A small network was shown many inputs. Here are its activations along a few directions, one row for each input.
Each table varies a few parts of the input and shows all the possible inputs, shuffled.
A made-up example of a description, with smaller parts first: one of 5 places around a ring, together with either a single point or one of 9 places around a ring or (one of 3 separate values, together with one of 4 places along a line).
Shared parts are said once, and a part with two or three values counts as separate values.
In the rows, zero is written as 128.

Other details of the inputs vary at random and push rows far along two fixed directions, the same in every table; ignore that.
To show where, the next rows are all for the same input, with only those details redrawn:
[120 116 144 145 143 127 123 123 122 136 105 146]
[107 111  47 124 143 131 116 178 159 192  97 180]
[123 116 144 149 135 127 126 124 117 130 104 143]
[107 111  47 124 142 131 116 178 159 191  97 180]
[120 117 148 146 143 127 123 120 121 135 105 145]
[150 111 118 173  80 139 141 141  79  98  90 130]
[148 110 112 172  82 139 141 144  82 101  89 133]
[123 116 144 149 135 128 126 124 117 130 105 143]

Rows:
r1: [163 124 101 153  96 156 155 159  89  76 158 120]
r2: [113 100  45  84 135 127 147 174 170 204  91 177]
r3: [155 111  94 184  69 108 145 130 109  91 101  93]
r4: [128 139 126 111 130 137 156  97 116 120 127 147]
r5: [107 124 212 137 185 117 115  82 134 134 121 138]
r6: [137 150 136 135 124 138 116 124 130 114 147 148]
r7: [ 85 180 165 113 166  82 112 122 123 152 131 110]
r8: [129 147 190 110 183 123 113 117 166 106 174 138]
r9: [119 102 155  86 150 106 160 127 156 146 109 137]
r10: [ 99 141 201  81 168  99 145  87 159  94 126 143]
r11: [127 122 154 113 150 133 114 114 139 164 172 148]
r12: [ 88 151 157  99 156  92 126 112 102 167 160  99]
r13: [168  97 113 151  71 149 142 165  80  90 161 115]
r14: [140 117 158 119  96 132 149  92  91 115 128 130]
r15: [141 133 105 129  60 136 163 132  91  66  93 142]
r16: [105 116 205  84 161 114 144  72 135 133 140 139]
r17: [118 157 135 147 106 147  93 133 168 123 135  75]
r18: [ 90 144 191 116 178 124 112  76 134 112 142 152]
r19: [104 121  31  67 143 123 168 174 177 164 114 177]
r20: [103 132 108 124 161 107 137  84 161 131 159 118]
r21: [128 125 212 137 199 116 108 117 159 135 156 127]
r22: [116 161 128 140 126  93 136 146  93 151 111  94]
r23: [151 133 152 135 134 125 119 157 152 100 143 137]
r24: [121 135 209 122 170 108 129  77 144 140 109 139]
r25: [164 132 151 136 130 144 155 133 116  78 170 117]
r26: [119 106 117 131 115 104 132  95 132 128 155 107]
r27: [117 115  54 135 143 137 110 178 159 191 109 181]
r28: [148 126  97 127  72 146 185 126  82  76 104 133]
r29: [122 135 142 150 127 134 110 126 123 115 121 156]
r30: [182 130 101 147  88 135  99 135  84 100  89  62]
r31: [146 124 180 131 181 117 120 141 172 137 150 132]
r32: [118 131  41 110 142 141 107 202 172 156 150 173]
r33: [114 128 123 127 141 145 143 107 107 114 139 146]
r34: [106 106 172 121 171 127 122 101 133 158 131 141]
r35: [165 115 154 156 107 143 136 128 104 128 139 122]
r36: [124 138  44 109 146 149 129 166 162 182 154 175]
r37: [143 123 121  99 163 129  84 113 130 165 122  81]
r38: [101 127  48  91 125 118 130 175 180 171  84 192]
r39: [138 122 108 164  68 140 131 146  83  82  94 142]
r40: [131 131 145 140  88 159 117 111 131 123 165  57]
r41: [150 106 152 115 134 133 133 144 135 125 179 128]
r42: [147 149  86 161  59 177 141 132 114  90 147  56]
r43: [156 149 139 124 118 126  77 112 106  94 106  73]
r44: [103 144 137 126 158 137 107 113 138 130 145 165]
r45: [160 101 114 172  74 156 143 143  71 110 117 128]
r46: [124 110 140 131 125 142 122 115 105 136 154 145]
r47: [125 162 137 150  88 160 106 116 137  91 147  63]
r48: [123 124  50 121 139 133 102 210 178 162 133 172]
r49: [127 142 153 142 109 101 145 125  64 131 126  74]
r50: [ 92 143 163 125 167  93 111  66 166 111 154 117]
r51: [113 132 144 133 145 152 108 119 179 170 152  70]
r52: [122 146 131 114 117 127 134 105 125 111 115 155]
r53: [155 135 113 149  56 130 144 133  92  85  82 142]
r54: [ 84 172 141 103 176 100 139 107 108 149 156 103]
r55: [105 120  41  81 120 107 140 195 188 161  82 185]
r56: [191  96 112 158  76 148 157 179 100  95 138 109]
r57: [175  95 123 165  85 148 145 169  88  99 141 109]
r58: [140 141 137 171  92 153 115 134 145 118 126  56]
r59: [127 141   5  72 160 143  88 157 157 185 131 119]
r60: [ 97 110 167 105 163 128 117  91 126 152 153 150]
r61: [106 129  33 113 149 154 128 162 150 177 143 184]
r62: [109 180 141 130 110 103 136 123  72 101 131  92]
r63: [151 154 123 113 120 136  85 104  99  86 122  75]
r64: [108 110 209  74 161 102 154  85 145 122 142 131]
r65: [142 124  92 175  59 109 133 128 112  74 107 103]
r66: [145 117 170 129 106 106 171 126 118  87  85 121]
r67: [135 138 212 142 179 120 111  97 151 145 142 136]
r68: [112 106 129 130 157  98 127  98 166 161 140 110]
r69: [127 146 153 132 150 125 101 128 158 143 138 157]
r70: [154 116 122 148  75 127 166 140  97  95  71 131]
r71: [131 127 141  83 164 128  80  90 122 153 150  83]
r72: [137 114 145 119 122 128 145 110 119 148 108 138]
- Changing only one part turns r4 into r52. The same change can be made to r25. Which row results? => r8
- What do these inputs look like to the network? => one of 6 places around a ring, together with either one of 4 separate values or one of 8 places along a line
- Which other rows agree with r51 in the place on the ring of 6? List them by row number. => r2, r9, r34, r35, r37, r45, r49, r56, r57, r68, r72
- Which other rows does r7 become when the choice among 4 separate values takes its other values? List them by row number. => r17, r43, r65
- Which other rows does r1 become when the place on the ring of 6 takes its other values? List them by row number. => r13, r21, r32, r48, r57
- Which other rows does r9 become when the place on the ring of 6 takes its other values? List them by row number. => r10, r19, r55, r64, r66

Rows:
r73: [ 66 149 116  57 223 104 101 122 209 217 165 136]
r74: [ 75 130 110  71 189  97 148 125 174 187 118 199]
r75: [ 87 129 126  65 230 121  99 136 219 220 180 159]
r76: [123 146 206 130 154 125 115  74 139  92 161  96]
r77: [139 136  48 140  86 141 120 179 131 130 105 140]
r78: [160 113  16 147  62 157 138 195 122 125 132 133]
r79: [159 109  28 159  68 143 134 207 116 133  94 145]
r80: [159 110 208 171 105 134 135  95  84  87 121  98]
r81: [160 126 200 167 107 139 131 104  75  77 138 105]
r82: [151  96  68 145  58 140 176 180  94  94  95 180]
r83: [149 115  24 153  54 142 130 191 128 134  79 133]
r84: [ 98 124 124  92 163 111 143 132 174 150 113 197]
r85: [138 115  18 145  54 132 141 184 105 149  79 121]
r86: [150 125 188 153  98 125 134  82  78  81 101  82]
r87: [114 128 203 101 161 105 159  71 115 103 117 159]
r88: [134 141 213 152 138 114 120  89 117  85 118 101]
r89: [112 146 192 121 151 115 125  72 118 111 160  87]
r90: [126 135 209 141 164 134 118  85 131 107 158 115]
r91: [131 136  59 112 110 137 124 171 159 138 135 126]
r92: [100 140 104 112 162 130 103 134 177 160 139 144]
r93: [163 122 194 160 101 143 140  93  81  69 161  89]
r94: [ 93 140  96  65 193 118 104 133 190 194 154 135]
r95: [153 128  49 143  59 144 132 169  82 111  97 120]
r96: [ 95 126 126  98 205 131  99 130 189 201 163 163]
r97: [148 137 178 151  95 137 136  83  67  66 129  83]
r98: [155 122  36 137  53 148 139 163  89 106 119 106]
r99: [124 136  30 125  94 131 126 180 119 160 108 137]
r100: [ 76 107 138  68 228 109 127 129 205 210 141 225]
r101: [ 87 136 128  85 209 103  93 119 183 200 123 150]
r102: [159 117 204 171 111 129 133 107  78  82 126 104]
r103: [158 117  26 155  66 154 131 204 114 129 108 147]
r104: [121 146 191 141 128 122 132  77  92  94 141  87]
r105: [164 131 195 153 103 140 145 103  93  58 155  81]
r106: [110 145 206 131 161 100 121  80 115 121 124  99]
r107: [142 120 223 158 139 126 126  84 118  97 124 103]
- Changing only one part turns r95 into r99. The same change can be made to r86. Which row results? => r85
- What do these inputs look like to the network? => one of 5 places along a line, together with either a single point or one of 6 places along a line
- A walk changes only the place on the line of 5. It starts at r74 and steps to r87. List the rest of the walk in order. => r84, r82, r100
- Which other rows does r97 become when the place on the line of 5 takes its other values? List them by row number. => r90, r92, r96, r104
- Which other rows does r90 become when the place on the line of 6 takes its other values? List them by row number. => r78, r79, r103, r105, r107

Rows:
r108: [128 145 211 121 145 119 135  70 127  70 168  91]
r109: [146 105  77 136  87 132 128 151 119 148  88 112]
r110: [150 108 140 140 116 134 134 130 118 120 153  96]
r111: [111 149 201 109 190 116 109  79 116 135 160 112]
r112: [166 113  93 160  50 138 151 170  80 106 107  91]
r113: [116 136  36 115  93 121 138 166 148 137  99 133]
r114: [158 140 141 172  51 134 151 125  29  64 117  80]
r115: [125 137  92 124 158 135  95 166 171 165 133 153]
r116: [128 135  45 106 103 150 134 161 157 136 147 134]
r117: [119 126  61 115 132 134 118 155 127 163 155 138]
r118: [180 109 166 169  65 159 150 112  71  66 148  69]
r119: [129 140  48 101 112 131 132 171 148 134 126 133]
r120: [136 139 144 163 121 126 114 126 128 113 107 120]
r121: [141 119 178 149 122 115 135 101 110 116 117  86]
r122: [ 99 115 163  99 175 107 155 106 123 153 122 205]
r123: [146 124  86 154 110 146 111 166 140 123 142 133]
r124: [156 134 134 176  56 131 151 112  32  66 103  82]
r125: [ 95 143 148  93 162 109 114  88 167 138 113 125]
r126: [132 126  90 149 108 137 102 147 138 135  87 136]
r127: [114 136 171 126 185 146  93 110 178 148 168 135]
r128: [120 144 134 141 142 125 102 146 153 142 126 133]
r129: [102 113  98  87 143 113 165 146 161 141 106 213]
r130: [114 141 192 129 151 116 111  61  95 121 118 104]
r131: [101 162 205 104 167 103 127  81 149 109 145 104]
r132: [ 98 138 137  98 184 139 104 103 150 172 177 135]
r133: [125  86 106 108 139 119 164 160 145 165 103 201]
r134: [129 124 190 111 179 119 114 104 146 148 153 104]
r135: [122  99  95 127 139 130 146 170 156 148  95 225]
- What do these inputs look like to the network? => one of 4 separate values, together with either a single point or one of 6 places along a line
- Changing only the choice among 4 separate values turns r109 into r126. The same change can be made to r121. Which row results? => r120
- Which other rows does r124 become when the place on the line of 6 takes its other values? List them by row number. => r111, r114, r117, r130, r132
- Which other rows does r117 become when the choice among 4 separate values takes its other values? List them by row number. => r108, r110, r123

Rows:
r136: [ 97 163 191 107 196 123  99  86 169 133 179 113]
r137: [113 127  53 110 160 130  91 162 182 211 131 134]
r138: [163 110 120 159  51 120 167 142  78  68  96 113]
r139: [143 120  90 136 126 129 124 183 143 140 107 162]
r140: [126 141 246 145 131 113 152  49  92  63 113 101]
r141: [118 151 210 122 162 124 117  77 129  97 172  89]
r142: [136 133 232 125 147 124 139  66 101  86 168  70]
r143: [109 130  61 104 126 119 124 153 124 162 109 164]
r144: [102 122 220 104 199 112 128  98 164 164 151 162]
r145: [ 81 142 198  84 214 103 118  73 169 163 131 150]
r146: [177 111 114 174  47 149 138 139  59  85 112  65]
r147: [109 130  62 118 146 135  86 162 175 190 129 128]
r148: [119 129  66 107 115 124 134 152 116 150 103 154]
r149: [118 104  82  92 158 142 125 153 195 166 130 197]
r150: [167 102 130 186  63 150 167 140  48  68 119 147]
r151: [155 117 114 164  49 125 167 137  80  67  88 118]
r152: [132 139  58 148 103 144  97 167 143 150 120 119]
r153: [138 131  57 117 111 138 132 163 136 142 147 118]
- What do these inputs look like to the network? => either one of 4 separate values or one of 6 places along a line or (one of 2 separate values, together with one of 4 places along a line)
